A small network was shown many inputs. Here are its activations along a few directions, one row for each input.
In each table, some parts of the input vary, and every possible input appears once, in random order.
A made-up example of a description, with smaller parts first: one of 3 separate values, together with either a single point or one of 9 places around a ring or (one of 6 places along a line, together with one of 8 places around a ring).
Shared parts are said once, and a part with two or three values counts as separate values.
(in the rows, 128 means zero)

Other details of the inputs shift rows strongly along three fixed directions, in all tables alike. That doesn't count.

Rows:
R1: [124 107 149  94 117  74  97  90 171  97 130 105]
R2: [120 131 120 158 132 169 144 169 104 136 141 145]
R3: [124  86 114 103 154 111  69  99 110 121 149 161]
R4: [127 142 143 122 120 137 137 157 113 146 119 156]
R5: [149 108 109 123 117 143  77 211  82 129 103 137]
R6: [128 145 151 141 108  90 218 148 167 140  80 101]
R7: [ 98 164 169 140 113 125 179 166 188 107  96 124]
R8: [133 126  86 123 152 168 129  77 102 143 157 171]
R9: [106 148  99 141 156 164 182  70 198 110 138 134]
R10: [118 134 116 101 123 130 115 111 164 125 136 114]
R11: [145 128 135  97 127 113 100 160 105 140 114 124]
R12: [134 125 149 125 136 114 161 146 155 104 109 137]
R13: [115 158 152 107 137 117 159 111 176 136 123 118]
R14: [100 127 144 104 111  95 118  98 182 110 153  94]
R15: [115 130 187 113 135  75 161 129 196  96 103 132]
R16: [108 152  85 176 135 208 165 138 125 134 149 135]
R17: [114 100 102  98 150 109  97  70 168 105 151 127]
R18: [148 128 170 138 117  99 130 151 103 117 109 113]
R19: [122 113  96 121 144 150 127 141 121 131 155 137]
R20: [129 148  99 162 142 180 199  79 136 133 167 141]
R21: [143 148 173 150 107 129 137 205  84 141  92 120]
R22: [139 155  98 169 150 192 175  99 101 140 142 135]
R23: [132 106 100 109 127 104 134 115 121 157 110 124]
R24: [148 111  98 135 120 143  97 114 105 117 141 122]
R25: [101 112 128 128 138 127 127 122 140 125 169 127]
R26: [156 148 111 162 133 174 178 138  96 129 119 120]
R27: [128 132 158 130 126 117 147 109 135 125 131 150]
R28: [156 144 141 137 120 117 142 150 123 116  92 106]
R29: [123 152 119 126 127 134 149 123 150 130 129  97]
R30: [159 122 116 120 135 125  77 138  86 135  99 135]
R31: [104  94 153  82 115  62  75 139 164 103 137 104]
R32: [123 125  94 150 123 173 130 164 108 124 140 121]
R33: [126 116 127 134 111  90 162 132 124 146 108 109]
R34: [141 168 127 140 136 138 183 111 165 118 105 110]
R35: [141  99 105 145 111 111 118 150  68 162 111 125]
R36: [100 126  97 104 135 148  86  76 147 136 156 135]
R37: [153 107 119 123 114  99 112 175  81 167  73 140]
R38: [116 110 166  93 126  77 112 168 158 114 120 127]
R39: [141 126  81 129 121 175 104 146  98 138 134 125]
R40: [126 139 184 110 104  86 171 164 169 120 115 117]
R41: [142 140 100 135 142 149 108 104 100 136 122 138]
R42: [155 105 137 136 121 126  96 148  67 138 133 155]
R43: [115 132 152 130 116 121 154 127 144 135 155 126]
R44: [115  95 126  99 152  95 122  78 168 105 160 127]
R45: [149 149 144 164 117 131 150 147 114 121 104 105]
R46: [127 124 126 135 124 133 103  96 131 118 129 134]
R47: [123  94 115 106 136 103  94  98 149 100 144 119]
R48: [151 122 139 123 112 116 100 188  70 138 115 114]
R49: [109 149 129 111 133 123 113 103 146 138 130 119]
R50: [140  83 118 121 124 104  67 138  99 103 135 124]
R51: [117  91  76 119 135 117  86  78  86 171 146 145]
R52: [142 137 151 150 117 112 118 134 112 123 108 114]
R53: [127 115 163 149 130 113 138 149 124 110 121 139]
R54: [ 95 132 126  84 146 114 139  55 194 142 171 140]
R55: [121 127 169 115 115  90 113 141 126 128 131 103]
R56: [158 104 152 109 112  93  63 159 111 117  88 135]
R57: [127 120 202  80 107  39 106 159 154 115 105  93]
R58: [ 96 132 140 111 132  99  98  73 158 133 162 100]
R59: [106 114 139  98 128 102  89 139 161 118 125 128]
R60: [153 113 149  95 132  84  98 127 120 120 110 123]
R61: [134 153  90 175 116 208 156 153 104 140 136 122]
R62: [ 92 128 132 127 125 128 113 122 156 119 144 129]
R63: [156 157  93 158 129 192 176 137 133 123 102 131]
R64: [116 115 101  99 152 122 148  31 173 124 185 135]
R65: [131 122  78 135 135 159  77 115  74 154 164 118]
R66: [136 110 134 125 109  91 115 164  86 159  78 139]
R67: [ 93 118 121 121 145 136 112 107 140 132 166 147]
R68: [142  98 105 123 126 142  62 153  47 161 159 160]
R69: [162 166 134 145 110 149 146 214  99 141  72 116]
R70: [142 178 142 176 122 160 185 141 128 126  89 123]
R71: [121 141  85 134 141 171  92 104  90 156 152 133]
R72: [124  98  66 133 166 162 122  68 118 123 190 143]
R73: [145  95 139 147 113 110  85 172  92 105 111 128]
R74: [119 169 130 152 133 139 204  79 180 109 134  91]
R75: [118 123 119 138 128 133 126  67 160 111 156 110]
R76: [123 147 141 115 133 131 127 134 119 142 118 132]
R77: [162  98 168 118 105  78 100 175  86 117 114 135]
R78: [125 167 142 158 118 169 192 161 124 147 120 150]
R79: [129 100 104 105 130 129  94 116  95 146 175 138]
R80: [134 147 167 119 127  98 179 115 167 107 110 102]
R81: [127 130 138  96 125 112 138 129 151 137 140 137]
R82: [112 151  97 150 128 188 135 108 133 140 145 134]
R83: [136 130 137 112 139 120 146 103 148 130 128 151]
R84: [136 115 179  87 121  58 130 114 171 110 120 131]
R85: [119 113 108 112 149 142 104 143 122 138 141 154]
R86: [118 146 150 140 129 144 162 187 133 128 104 149]
R87: [133 149 100 149 135 179 148 100 136 124 120 142]
R88: [138 103 123 112 142 118  65  95  79 136 140 142]
R89: [ 98 152  66 153 143 209 150  63 146 145 182 125]
R90: [121 156 142 176 108 131 223 145 138 152  89 117]
R91: [119 114 142 101 127 107  67 126  91 144 137 132]
R92: [ 96 147 181 151 120 100 186 106 212  88 120 107]
R93: [138 122  75 125 132 156  79 121  73 147 159 115]
R94: [154 162 147 151 128 151 168 166  97 129  79 141]
R95: [140 100 165 140 123  95 116 167 109 106 119 132]
R96: [125 169 137 128 129 138 157 136 156 139 104 114]
R97: [136 118 121 146 123 152 135 196  91 127 131 134]
R98: [112 101 146 109 125  83  76  63 159 110 154 114]
R99: [132 111  87 150 141 164  89 118  92 124 139 155]
R100: [133 136 119 154 130 157 143 146 129 111 103 146]
R101: [138 151 122 135 116 160 130 173 128 138  98 133]
R102: [105 139 116 154 124 160 155 138 150 118 147 114]
R103: [130 130 160 154 130 128 153 156 127 111 108 150]
R104: [130 123 142  94 147  97 110  80 148 125 128 128]
Description of these inputs: one of 8 places around a ring, together with either a single point or (one of 2 separate values, together with one of 6 places around a ring).
Changing only the place on the ring of 8 turns R18 into R80. The same change can be made to R43. Which row results?
> R40
Changing only the place on the ring of 8 turns R17 into R100. The same change can be made to R69. Which row results?
> R49
Which other rows agree with R97 in the place on the ring of 8? List them by row number.
> R14, R24, R26, R32, R33, R48, R50, R72, R74, R77, R79, R93
Which other rows agree with R52 in the place on the ring of 8? List them by row number.
> R2, R16, R21, R22, R42, R53, R58, R68, R89, R90, R92, R98
Change only the choice among 2 separate values in R59. List by row number the other rows that result.
> R9
Change only the place on the ring of 6 in R4. List by row number the other rows that result.
> R7, R36, R49, R76, R86
Change only the place on the ring of 6 in R95. List by row number the other rows that result.
> R18, R20, R45, R73, R75

Rows:
R105: [147 132  64 167 144 218 120 150  67 137 145 147]
R106: [139 141 177 136  97 113 137 211 128 118  87 125]
R107: [140  98  93 129 122 144  52 156  60 142 139 130]
R108: [137 149 141 137 122 122 171 139 133 135 104 119]
R109: [115  89 150  94 127  82  58 144 127 113 139 134]
R110: [129 120 173 119 118  78 149 128 152 114 108 125]
R111: [100 159 153 118 134 102 192  68 204 126 132 104]
R112: [143 151 142 168 117 167 165 207 105 122  99 137]
R113: [141 122 165 109 112  74 104 148 118 130  98 115]
R114: [148  98 109 111 132 114  61 130  72 148 125 145]
R115: [146 119 163 121 117  88 132 156 119 130  96 127]
R116: [144 109  91 115 138 130  87  97  88 143 141 126]
R117: [112 156 122 144 131 169 184 143 164 122 127 130]
R118: [123 114  89 123 142 158  89 103 106 136 169 140]
R119: [105 136  95 137 148 168 146  99 156 120 161 133]
R120: [160 108  80 127 136 156  91 143  46 160 128 147]
R121: [151 131 148 135 118 118 128 171  96 140  87 137]
R122: [116 122  88 133 150 175 119 109 116 132 167 145]
R123: [110 144  93 149 134 180 161 119 131 144 151 129]
R124: [144  99 103 109 136 115  60 112  80 146 133 142]
R125: [133 139 171 138 108 114 132 173 135 111 106 116]
R126: [124 129 137 138 111 128 123 170 114 133 119 122]
R127: [ 86 113 175  80 123  55 104  99 209 101 147 109]
R128: [146 137  83 153 140 181 147 122  86 145 128 150]
R129: [116 105  81 111 156 133 117  37 137 135 178 140]
R130: [116 143 102 149 143 176 153 117 137 124 153 134]
R131: [137 156 150 149 121 129 173 133 146 125  93 118]
R132: [117 116 106 111 146 127 120  66 134 135 154 139]
R133: [152 115 129 130 121 118  98 143  86 128 107 134]
R134: [136 150 125 138 128 138 155 118 128 135 112 116]
R135: [ 95 163 126 141 141 159 196  82 194 120 161 122]
R136: [131 116 158 112 109  97  84 157 128 115 118 119]
R137: [146 118 155 121 118  86 121 141 121 126 103 122]
R138: [127 142 174 142 111 114 146 186 152  99  95 116]
R139: [ 87 144 142 112 134 123 165  78 208 118 159 118]
R140: [136 115 170 101 112  59 105 135 131 124 106 110]
R141: [149 119 133 137 122 118 128 133 109 121 110 130]
R142: [ 97  94 153  80 132  71  67  86 158 117 168 124]
R143: [128 166 135 174 109 169 192 185 129 132 102 118]
R144: [116 145 102 140 136 172 152 119 154 120 141 124]
R145: [ 84 111 134  93 144  93 105  69 193 107 173 121]
R146: [150 158 152 168 115 142 209 166 133 120  84 129]
R147: [126 142 111 126 138 142 153 101 129 146 131 127]
R148: [109 140  86 133 145 176 146 100 154 127 159 132]
R149: [140 121 140 122 125 101 131 128 124 132 114 127]
R150: [131 111 135 111 117 113  76 154 112 126 130 131]
R151: [132 116 117 119 135 119 110  96 117 131 135 136]
R152: [146 125 125 133 129 123 132 120 116 130 116 124]
What is each input in this table made of?
> one of 4 places along a line, together with either a single point or one of 5 places around a ring or one of 6 places around a ring
Changing only the place on the line of 4 turns R141 into R110. The same change can be made to R152. Which row results?
> R115
Which other rows agree with R149 in the place on the line of 4? List them by row number.
> R106, R108, R111, R112, R114, R126, R127, R128, R129, R135, R145
A walk changes only the place on the ring of 5. It starts at R122 and steps to R142. List the rest of the walk in order.
> R139, R117, R109
Change only the place on the line of 4 in R132. List by row number the other rows that result.
> R128, R133, R151
Which other rows agree with R150 in the place on the line of 4? List them by row number.
> R113, R118, R119, R124, R130, R137, R140, R143, R146, R148, R151

Rows:
R153: [156 119 205 136  97  60 126 188  99 120  75 122]
R154: [ 99 140 131 116 142 134 143  79 177 119 155 127]
R155: [117 114 183  91 116  63  94 157 149 118 116 129]
R156: [144  88 141 119 113  94  67 176  86 119 125 127]
R157: [142 110  46 139 157 208  95 126  59 148 162 172]
R158: [122 134 183 133 107  94 162 181 159 110  92 123]
R159: [156 122 179 145 108 113 111 211  97 105  86 139]
R160: [134 125 127 143 135 149 139 150 120 116 130 149]
R161: [148 140 155 149 113 120 159 160  96 141  94 130]
R162: [129 118  70 122 149 155 110  63  87 165 168 141]
R163: [110 114 126 105 132 105  84  79 151 116 157 117]
R164: [154 148  99 180 124 193 152 177  84 128 110 127]
R165: [101 165 139 149 129 151 223 121 196 121 124 122]
R166: [115 123 103 110 146 148  97  94 128 138 160 140]
R167: [ 84 133 133 111 135 109 165  62 209 115 168 102]
R168: [145 141  79 151 129 189 112 161  71 154 126 128]
R169: [111 173 131 151 121 161 218 140 175 134 123 110]
R170: [128 154 136 153 129 166 171 147 138 119 116 136]
R171: [154 140 133 153 105 146 115 212  75 135  86 119]
R172: [139 111 168 136 111 100 124 191 120 109  98 135]
R173: [123 172 150 148 115 145 175 149 160 124 106 111]
R174: [119 160 143 150 114 145 199 159 160 124 112 110]
R175: [107 107 185  89 108  37  75 120 169 104 125  93]
R176: [127 102  38 117 165 192  74  88  75 152 186 166]
R177: [171 135 108 160 133 157 165 141  94 127  92 140]
R178: [ 89 101 156  74 130  57  90  85 187 123 155 118]
R179: [122 120  78  97 159 127 121  27 148 147 159 128]
R180: [105 138 120 118 133 130 124  76 168 121 154 113]
R181: [160 123  73 134 144 160 127 108  81 150 119 144]
R182: [106 175 113 146 143 161 225  59 176 153 145 119]
R183: [106  88 156  84 128  53  50  67 167  98 162 112]
R184: [175  60 109  88 128  76   6 139  34 141 110 147]
What is each input in this table made of?
> one of 4 places along a line, together with either one of 2 separate values or one of 6 places around a ring
Changing only the place on the line of 4 turns R172 into R158. The same change can be made to R156. Which row results?
> R167
Change only the place on the line of 4 in R181. List by row number the other rows that result.
> R177, R179, R184
